Each row below holds a small network's activations on one input, seen along a few directions.
Each table varies a few parts of the input and shows all the possible inputs, shuffled.
Descriptions start from the smaller parts, as in this example, which fits no table here: one of 6 places along a line, together with either a single point or one of 11 places around a ring or (one of 3 separate values, together with one of 5 places around a ring).
Shared parts are said once, and a part with two or three values counts as separate values.

Other details of the inputs shift rows strongly along two fixed directions, in all tables alike. That doesn't count.

Table:
R1: [-19  -3   0 -22 -12 -32  16  -6  17 -22   9]
R2: [-42  -6  -3 -15 -23 -23  22  -4  16 -17   9]
R3: [-20  -6   5   3  -5  -9   8   2   1  -5   2]
R4: [ 11 -16  18  -6  -2 -30  17 -22   4 -41   5]
R5: [-28   2  -8 -10 -14  -5   8   3   9   2   3]
R6: [-16  13 -14  -8   1   2 -12  11  11  25   6]
R7: [-16   5  -8   6  -1  11  -6  13  -2  22  -1]
R8: [  8  15 -10   2  12  20 -23  12   0  34  -2]
R9: [ 10  10 -11  -8   5   7 -10   6   2  15  -1]
R10: [ 40   1   5   8  15  13 -12  -8 -11   1  -6]
R11: [ 19 -17  25  24  10   1   4 -14 -16 -19  -6]
R12: [ -2  19 -26  -8  -1  23 -13  24   0  33  -4]
R13: [-11  17 -24 -13  -5  12  -6  22   4  25  -1]
R14: [ 14 -13  12   2  -3 -14  16 -12  -6 -34   0]
R15: [  0  11  -9   0   7  10 -16   8   4  25   2]
R16: [ 24  -1   0   6   5  11  -3   0 -11  -3  -6]
R17: [ 34 -12  24  17  17  -2  -4 -19 -10 -19  -2]
R18: [-39  -8   5  -6 -13 -24  17   1  10 -14   7]
R19: [ 46  -9  18  29  16  29  -9 -16 -24  -4 -14]
R20: [-13  -2   1  -3  -8  -2   8  -3   3  -5  -1]
Description of these inputs: one of 4 places along a line, together with one of 5 places around a ring.
Changing only the place on the line of 4 turns R2 into R19. The same change can be made to R7. Which row results? -> R11
Which other rows does R10 become when the place on the line of 4 takes its other values? List them by row number. -> R1, R4, R9
Which other rows does R8 become when the place on the ring of 5 takes its other values? List them by row number. -> R1, R13, R18, R20
Which other rows does R12 become when the place on the line of 4 takes its other values? List them by row number. -> R13, R14, R16

Table:
R21: [  2  -4   9   2  -7 -12  14   5  -1 -28  -1]
R22: [ -1   3 -17 -24 -10 -15   2   9  11  -6   7]
R23: [-22  16 -26   9  -6  32 -21  26   0  46   7]
R24: [ 40 -14   4  30   9  26  -9  -2 -27   1 -16]
R25: [  9  -9  15  21   3  17   2 -16 -17  -7  -2]
R26: [ 14  -5   3  -5  -2 -24   1 -16  13 -24  13]
R27: [-28   3   6 -11  -2  -6   2  -3  14   6  -3]
R28: [-32  -5   2   7 -11  -4   9   6   7   1  12]
R29: [ -4   7 -11 -16  -7 -19  -3  -5  19  -4  14]
R30: [ 41   3  -4  -4  12  17  -9  -6 -14   1  -9]
R31: [-10 -10  19  -2  -3 -16   5 -17   7 -21   0]
R32: [ 55   2  -3   4  15  20 -17  -1 -17   3  -8]
R33: [-24   4   3  -2   7 -21   2  18   2  -1   6]
R34: [ -4  29 -30 -16   5  19 -21  14  14  48   3]
R35: [  7  -9  19  22   7  16   5 -15 -14  -3  -4]
R36: [  1  26 -34 -24   3  25 -15  23   4  44  -5]
R37: [-10  27 -28  -7  -3  27 -13  36   2  37  -6]
R38: [ -1   8 -15 -24  -4  -8   5   7   9   2   2]
R39: [ 45   3  16  22  38   0 -28  -8 -10  16   5]
R40: [-22  -8  -9   1 -13  -5  13  12   3   2  -3]
R41: [ 50   3  -4   1  14  19 -14  -3 -16   2  -8]
R42: [-24  -2 -10  -5 -11   3  15   5  -1   8  -8]
R43: [-12 -15   5   3  -9  -8  21  -7  -5 -14  -8]
R44: [ -8   5  -5 -17  10 -24  -4  12   7   9  11]
R45: [  7  -2  -5 -20  -5 -13   8  -7   3 -17   3]
R46: [-22  -6  -9  -1 -12  -3  14  10   2   4  -4]
R47: [ -6 -16   2   5 -12  -7  15  -7  -8 -17  -5]
R48: [ 42   3   0  -2  14  15  -6  -4 -12   1  -9]
R49: [-32  -3  16   0  14 -30 -11   5  13  12   9]
R50: [-18   9  -7 -12 -11  -3  12  12   4  -6  -1]
R51: [  4  24 -35 -22   1  17 -18  30   9  41   0]
R52: [ 21 -10  19  32  11  22  -4  -9 -18   1  -2]
R53: [  4   0   0 -13  -2 -17   6 -20  10 -16   8]
R54: [ -6 -14  22   3  -4 -22   2 -16   8 -26   3]
R55: [-15   9 -10 -10 -14  -3   6  13   2  -8   1]
R56: [ -9  27 -31  -7  -6  27 -18  35   0  35  -4]
R57: [-26   0   9  -8  -4 -12   2  -2  16   1   1]
R58: [ -6 -16  22   4  -5 -24   1 -14  10 -28   4]
R59: [-33  -1   0   4 -10   1  10   2   5   5   8]
R60: [ 15  -4  -1 -15  -1 -15   9  -3   4 -18   2]
R61: [-23 -12  16   8  -8  -9  20 -14   0 -17   7]
R62: [-19  15 -33  -4  -8  31 -10  22  -5  46 -10]
R63: [-26   3   2 -12  -6  -6  -1  -5  11   2   0]
R64: [ 36  -5  21  22  18  20 -21 -13 -14   2 -12]
R65: [ 45   6   2   8  17  15 -17 -17  -7   4  -2]
R66: [-15  10 -11 -13 -12   3   7  10  -1  -4  -1]
R67: [  7  -1   5  -9   1 -20   6 -17  13 -15   9]
R68: [-16   9 -10 -12 -13  -1   8  11   1  -7   0]
R69: [ 16 -11  15  28   5  18  -3 -13 -18  -7   0]
R70: [ 49   4   3  11  17  13 -18 -16  -7   3  -1]
R71: [ -6   5  -7 -15  -4 -22   1  -2  23  -2  14]
R72: [ 13 -10  15  24   4  18   0 -15 -18  -6  -2]
R73: [ -5 -12  24   4   2 -17   4 -13   9 -18  -1]
R74: [-15 -18  12  14   9 -21   9   2  -8  -7   0]
R75: [  1  -1   8  -2  -6  -7  15   2  -3 -24  -3]
R76: [-24   2   7  -8  -1  -5   0  -2  13   6  -2]
R77: [ 33 -13   4  26   6  23  -5  -4 -25   0 -15]
R78: [-34  13 -12  14  14  16 -22  27  -2  55  10]
R79: [  8  -4   7  -7   0 -24   7 -16  15 -19  10]
R80: [  1   0   4 -12   0 -18  10 -19  12 -14   6]
R81: [ -7   0   7  -7  -8  -8  18  -1  -2 -23  -3]
R82: [-13   6 -10  -7 -14  -7   5  17   4 -12   3]
R83: [ 24 -12   4  19   3  19   1  -8 -23  -2 -15]
R84: [-18 -17  14  13 -13 -12  14 -13  -1 -26  11]
R85: [-25  -3   9  -6  -5 -16  -1   2  19  -2   4]
R86: [ 30 -10   7  24  10  24   0  -3 -23   5 -19]
What is each input in this table made of? -> one of 6 places around a ring, together with either a single point or (one of 2 separate values, together with one of 5 places along a line)
Changing only the place on the ring of 6 turns R59 into R57. The same change can be made to R61. Which row results? -> R76
Changing only the place on the ring of 6 turns R30 into R62. The same change can be made to R38. Which row results? -> R86
Which other rows does R27 become when the place on the ring of 6 takes its other values? List them by row number. -> R35, R36, R42, R80, R81
Which other rows does R71 become when the place on the line of 5 takes its other values? List them by row number. -> R34, R67, R79, R80
Which other rows does R54 become when the choice among 2 separate values takes its other values? List them by row number. -> R73
